Each row below holds a small network's activations on one input, seen along a few directions.
In each table, some parts of the input vary, and every possible input appears once, in random order.
Descriptions start from the smaller parts, as in this example, which fits no table here: one of 5 places around a ring, together with either a single point or (one of 2 separate values, together with one of 4 places along a line) or one of 11 places along a line.
Shared parts are said once, and a part with two or three values counts as separate values.
In the rows, zero is written as 128.

Other details of the inputs vary at random and push rows far along two fixed directions, the same in every table; ignore that.

Rows:
x1: [129  93  91 123 134 139 134 118 123 137 181 157 145 135 122]
x2: [ 90  74 186 130  99 158 195 153  94 110 212 179  56  64 100]
x3: [141 102  93 110 121 155 129 134 139 152 164 153 125 113 140]
x4: [106 146 251 155  84  79 157 127  87  87 107 102 112 131 108]
x5: [141 146 117 113 118 121 112 123 153 143  97 104 137 140 137]
x6: [141 152 112 114 160 125 100 134 137 118  87 117 128 145 125]
x7: [127 162 240 131 105 122 146 149  96  91  73 109 105 127 135]
x8: [124 146 102 131 142 107 114 122 146 131  90 103 124 134 131]
x9: [137 139 111 144 139 109  94 127 148 132  96 109 146 114 129]
x10: [111 111  84 130 138 145 146 109 119 138 174 151 127 144 124]
x11: [126 113  94 117 158 167 130 124 112 126 174 160 131 156 123]
x12: [137 141 119 149 136 104 108 111 136 129 114 115 174 149 131]
x13: [127  94  94 116 136 139 126 138 136 138 166 150 119 100 124]
x14: [148 148 119 134 125 125 106 130 147 149  94 108 157 125 143]
x15: [133 153 107 123 124 125 124 120 146 139  90 102 133 142 146]
Description of these inputs: one of 3 separate values, together with either a single point or one of 4 places along a line.
Changing only the choice among 3 separate values turns x8 into x10. The same change can be made to x2. Which row results?
> x4
Which other rows does x5 become when the place on the line of 4 takes its other values? List them by row number.
> x3, x14, x15

Rows:
x16: [156 137  40 118 165 130  82 104 155 154 117 122 188 176 143]
x17: [148 155  96 125 123 105  93 111 161 154  84  94 167 147 144]
x18: [108 135 171 141 118 111 147 124 102 106 129 126 112 138 113]
x19: [127 153 171 129 129 106 116 139 124 106  77 105 113 124 126]
x20: [113 129 204 143  96 119 159 132  91 105 138 128 119 133 125]
x21: [145 119  69 109 162 156 102 136 147 147 134 142 138 130 134]
x22: [122 140 163 126 113 131 149 136 123 118 108 117 102 124 133]
x23: [138 147 123 136 147 107  97 118 130 119 102 109 163 157 124]
x24: [120  84 151 136 101 158 164 143 108 130 197 174 104  81 122]
x25: [121 153 161 140 102  92 129 122 138 122  86  94 132 125 134]
x26: [138 117  21 114 182 145  96 102 154 153 156 142 158 161 126]
x27: [119  64 115 128 123 171 163 146 113 133 222 189  98  77 110]
x28: [111  89 128 133 125 142 152 134 119 128 178 161  99  85 115]
x29: [147 115  72 106 151 169 118 134 143 152 149 151 138 126 141]
x30: [118 149 177 131 115 112 133 140 118 107  86 106  99 124 125]
x31: [111 103 110 129 121 136 153 133 130 134 169 149 103 101 120]
x32: [122 154 164 134 118  92 131 116 122 112  94  97 139 160 129]
x33: [139 161 169 126 112 120 121 133 126 124  78  99 130 137 139]
Describe the family of inputs behind these rows.
> one of 3 separate values, together with one of 6 places around a ring
Changing only the place on the ring of 6 turns x32 into x20. The same change can be made to x22. Which row results?
> x33
Which other rows does x30 become when the choice among 3 separate values takes its other values? List them by row number.
> x18, x31
Which other rows does x24 become when the place on the ring of 6 takes its other values? List them by row number.
> x17, x25, x27, x28, x31
Which other rows does x28 become when the choice among 3 separate values takes its other values? List them by row number.
> x19, x26

Rows:
x34: [139 101  46  95 167 159 126 112 142 130 177 159 134 154 123]
x35: [127 161 130 128 102 101 112 110 137 145  93  89 154 163 139]
x36: [133 102  50 135 166 179 107 118 130 149 179 165 155 146 132]
x37: [131 106 129 112 105 142 149 120 139 136 161 139 121 127 118]
x38: [140 138 142 120 125  99  84 137 147 127 101  92 137 136 125]
x39: [146  99  58  96 146 160 122 120 160 172 181 153 145 132 122]
x40: [116 101 114 128 121 118 142 117 136 124 163 138 107 109 107]
x41: [125 151 121 149 123  76 106 102 150 126  92  92 148 133 122]
x42: [124 139 202 140  95 161 152 155 100 112 134 139  98  92 132]
x43: [133 125 128 129 147 153 143 122 115 133 161 160 145 143 122]
x44: [135 115  35 127 152 178 139 112 159 156 162 150 129 119 141]
x45: [144 121  43 110 143 185 139 116 157 158 161 156 131 127 139]
x46: [124 144 129 113 117  86 106 123 141 134  95  84 132 156 129]
x47: [119 107 108 121 147 134 143 117 115 106 160 150 117 131 112]
x48: [135 177 124 122 118 122 115 124 137 141  67  90 138 154 151]
x49: [124 152 138 110 138 101 114 124 117 111  91  99 136 174 132]
x50: [104 119 183 136 111 127 168 142 115  95 124 141  73  90 116]
x51: [154 164 147 113 126 133  96 141 138 129  74 100 128 134 140]
x52: [147 160 133 111 147 107 101 137 151 128  60  96 129 133 126]
x53: [130 147 119 149 132  89  76 118 145 135  94  93 151 128 124]
x54: [134 144 127 131 139  76  97 122 149 131  92  92 144 129 110]
x55: [152 149 133 114 121 109  80 127 154 144  94  94 155 151 134]
x56: [161 137 116 142 120  89  83 152 138 127  79 113 169 134 147]
x57: [126  93 125 111 106 139 151 130 117 145 154 142 129 106 163]
x58: [121 104  39 127 131 152 129 102 141 174 184 143 137 140 135]
x59: [137 133 125 122 131 167 149 137 132 145 142 147 122 108 128]
x60: [124 121 205 130 106 135 174 130  94  90 148 147 101 135 117]
x61: [141  98  58  98 171 171 100 129 136 137 177 161 135 146 126]
x62: [116 117 113 137 141 157 125 147 131 126 143 146 105  92 131]
x63: [111 133 211 160 104 141 177 149 100 110 131 135  94  80 119]
x64: [110 123 197 122 104 139 172 137  79 101 153 145  95 143 124]
x65: [117 116 201 126 126 127 160 147  93  91 152 149 104 118 104]
x66: [129 162 125 142 152 100 106 131 153 126  61  96 140 122 132]
x67: [151 155 155 120 139 121  93 128 124 116  93 112 147 166 136]
x68: [134 149 133 112 105 100 111 118 139 143  93  87 141 163 134]
x69: [130 150 125 148 138  76  97 112 147 137  92  94 154 127 115]
x70: [128 116 123 128 113 153 119 128 134 149 165 145 140 118 128]
x71: [125 114 124 149 149 148 144 120 110 129 161 154 143 132 116]
x72: [129 116  46 109 153 174 132 109 125 155 180 160 145 171 142]
x73: [142 165 140 138 132 109 118 105 131 114  88 108 163 176 136]
x74: [122 115 129 131 101 143 154 113 137 137 163 142 134 122 121]
x75: [133 153 137 125 141 112  91 143 141 117  68 100 120 119 132]
x76: [104 112 184 159 125 135 140 143  86  94 153 147 112 111 112]
x77: [143 143 117 134 111  77 110 141 130 128  79 106 156 150 154]
x78: [134  92  45  98 143 147 124 113 165 151 182 146 130 133 118]
x79: [ 86 113 194 156  86 106 170 131  89 113 161 135  81  98 113]
x80: [153 113  53  92 158 182 127 130 154 167 157 158 125 123 128]
x81: [104 114 190 158 130 121 161 137  87  96 151 147 113 107 103]
x82: [104 119 206 168 103 130 183 123  84  88 151 146 110 120 115]
x83: [151 112  43  93 146 182 133 120 158 157 156 157 118 132 133]
x84: [130 107 201 154  92 100 165 170  96 102 140 155 121  86 120]
x85: [128 118 130 128 118 143 142 123 135 151 163 146 143 115 117]
x86: [117 154 143 148 129 108 125 113 109 119  93 101 150 172 138]
x87: [141  99 117 141 105 116 152 144 125 117 154 162 131 109 136]
x88: [120 118 196 122 112 148 143 163 107 102 128 139  76  89 121]
x89: [117 102  36  99 167 153 123 115 124 141 176 154 130 152 129]
x90: [133 149 145 157 112 103  91 118 136 138  95  95 156 131 129]
x91: [123 108 113 121 159 134 133 128 113 117 160 153 126 124 106]
x92: [141 161 155 139 135 123  96 124 121 119  94 116 160 165 138]
x93: [ 90 109 191 138  90 105 165 138  93 110 158 132  76 102 110]
x94: [131 160 122 106 133 108 106 133 140 129  62  91 117 149 141]
x95: [151 139 134 121 114  93 111 113 152 131  77  94 171 127 166]
x96: [132 144 140 131 148 104  87 130 120 106  91 107 143 147 123]
x97: [117 110 123 152 105 132 154 107 132 135 163 139 129 112 119]
x98: [ 82 115 197 152 109 123 177 137  68  90 158 144  94 117 117]
x99: [136 157 123 123 153  99 101 133 151 124  59  99 129 124 124]
x100: [149 129 142 120 115 111  91 134 139 132  85 103 169 115 164]
x101: [ 97 132 197 154  92 144 183 145  90 114 136 131  77  99 135]
x102: [113 111  30 116 161 162 130 125 149 157 158 152 110 122 147]
x103: [122 111 126 150 121 133 142 118 129 148 163 141 138 105 113]
x104: [126 103 123 111 132 127 133 136 141 137 165 139 120 112 107]
x105: [105 114 109 115 135 144 147 140 122 128 138 147  83 110 132]
x106: [133 139 136 133 129  88  83 128 141 128  97  92 133 126 118]
x107: [128 125 204 126 122 136 163 140  93 103 150 154 110 128 112]
x108: [156 138 132 118 128  95 101 123 148 143  73  97 183 120 158]
x109: [112 109 109 143 146 135 148 114 114 109 163 150 126 128 116]
x110: [142 165 120 106 123 123 112 129 138 140  65  93 125 155 144]
x111: [128 125 121 144 128 173 132 144 124 135 146 139 114  99 137]
x112: [128 114 112 107 131 152 147 135 139 122 137 146  91 113 123]
x113: [127 164 115 141 143  98 109 118 160 120  63  94 136 131 140]
Changing only one part turns x65 into x61. The same change can be made to x71. Which row results?
> x36
Changing only one part turns x106 into x54. The same change can be made to x100. Which row results?
> x108
Changing only one part turns x63 into x101. The same change can be made to x81. Which row results?
> x98
Describe the family of inputs behind these rows.
> one of 4 places along a line, together with either one of 2 separate values or (one of 3 separate values, together with one of 6 places around a ring)
Which other rows does x43 become when the choice among 3 separate values takes its other values? List them by row number.
> x59, x85
Which other rows does x64 become when the place on the ring of 6 takes its other values? List them by row number.
> x49, x72, x86, x89, x98
Which other rows does x102 become when the place on the line of 4 takes its other values? List them by row number.
> x62, x66, x113
Which other rows does x105 become when the choice among 3 separate values takes its other values? List them by row number.
> x89, x93
Which other rows does x100 become when the choice among 2 separate values takes its other values? List them by row number.
> x56
Start at x37 and move only the place on the ring of 6, one step at a time. The first step leads to x78. Which rows follow, in order?
> x40, x41, x97, x74

Rows:
x114: [158 130  91 126 147 110  87 121 163 153 112 114 168 116 123]
x115: [124 123 145 133 139 172 159 136 104 116 167 167 114 124 113]
x116: [115 175 205 152 124 102 139 120 105  93  77 101 120 144 116]
x117: [114 159 183 144  81  77 148 130 130 111  69  87 111 116 136]
x118: [130 113 134 115 109 171 162 150 128 134 146 148 104  96 148]
x119: [113  94 134 126 101 133 171 111 111 131 184 148 126 132 127]
x120: [105 108 121 125 110 141 176 109 109 128 171 147 113 133 129]
x121: [119 119 145 132 123 177 159 139  97 131 168 158 109 129 126]
x122: [140 129 127 131 126 156 117 128 123 141 145 141 142 149 134]
x123: [149 124  89 129 155 103  84 116 134 122 126 124 178 162 130]
x124: [110 173 207 152 109 105 140 122  99 109  78  96 115 149 130]
x125: [126 108 147 124 108 168 137 147 123 141 163 155 112  86 135]
x126: [133 105 152 130 129 163 141 147 127 131 160 164 114  78 121]
x127: [134 127 113  70 129 142 134 137 137 131 128 125  96 145 130]
x128: [121 102 110 140 133  99 118 138 132 129 142 134 129 108 119]
x129: [120 132 101 133 162 134 129 123 108 112 134 141 124 148 130]
x130: [140 129 121 126 145 160 128 140 143 132 120 135 120 101 127]
x131: [148 134  93 127 131 120  89 104 143 148 128 110 173 164 132]
x132: [152 116  84 124 151 101  78 131 147 142 107 121 165 121 133]
x133: [120 170 199 140  99 102 154 121 101 103  72  99 120 153 141]
x134: [108 117 131 133 112 164 156 138 124 133 158 143  81  94 131]
x135: [108 127 109 136 145 127 139 102 128 126 146 133 132 142 111]
x136: [148 136  81 119 165 137  89 138 147 132  89 116 146 125 144]
x137: [133 131 113 130 159 147 127 141 104 111 135 146 134 145 131]
x138: [145 145  88  79 166 129  92 124 159 133  99 112 115 159 111]
x139: [124 165 195 140  91  99 147 138 128 109  60  88 103 117 148]
x140: [140 132  78 135 146  99  98 116 168 152 116 106 155 124 115]
x141: [ 94 101 121 139 142 130 155 122  99 109 174 158 112 129 117]
x142: [151 137  97 128 150 116  90 105 150 135 129 120 181 159 118]
x143: [ 99 109 120 140 101 141 157 132 125 135 166 140  89  94 117]
x144: [106  98 136 142  94 132 153 136 122 140 182 143 102  87 115]
x145: [141 120 124 133 149 140 115 140 110 111 144 152 146 144 130]
x146: [119 160 208 101 107 102 123 143 119 105  75  89  87 144 116]
x147: [129 112 156 136 131 167 148 137 111 118 180 174 126 122 112]
x148: [128 115 138 120 115 173 173 137 100 128 160 161 115 134 138]
x149: [126 124  84 132 160  92  93 109 138 126 127 114 170 166 127]
x150: [142 148  77 128 159 132 103 118 167 141  92 110 129 127 131]
x151: [121 121 105 133 150 135 124 137 130 119 121 135 105 109 133]
x152: [158 127  87 110 119 108 103 122 162 163 108 116 165 127 151]
x153: [130 141  66 135 148 109 105 111 167 142 100 107 136 127 118]
x154: [113 153 211 156 114  72 130 115 116  98  98  89 146 143 105]
x155: [136 114 121 127 108 129 114 130 137 151 148 129 136  99 131]
x156: [116 116 114 134 122 123 127 106 125 144 163 121 141 146 120]
x157: [110 115  95 140 138 111 124 132 131 122 129 134 112 110 121]
x158: [130 119 110  81 161 129 111 144 126 111 127 131  94 142 114]
x159: [159 140  94 114 131 138 108 118 143 147 108 125 172 174 153]
x160: [135 104 144 113 105 160 153 148 129 142 154 160 118  93 149]
x161: [117  94 132 130  91 125 169 137 130 142 174 150 106  93 130]
x162: [137 146 217 141  77  83 140 121 106 102  91  98 150 149 134]
x163: [154 129  88 117 160 126  78 139 148 138  97 125 161 122 142]
x164: [124 166 209 142  98 119 128 149 121 112  66  87 115 109 140]
x165: [106 128 106 134 130 130 137 102 122 141 146 124 127 148 124]
Describe the family of inputs behind these rows.
> one of 4 places along a line, together with either a single point or (one of 2 separate values, together with one of 6 places around a ring)
Changing only the place on the line of 4 turns x163 into x125. The same change can be made to x136. Which row results?
> x164
Which other rows does x163 become when the choice among 2 separate values takes its other values? List them by row number.
> x145
Start at x147 and move only the place on the ring of 6, one step at a time. The first step leads to x115. Which rows follow, in order?
> x116, x135, x154, x142
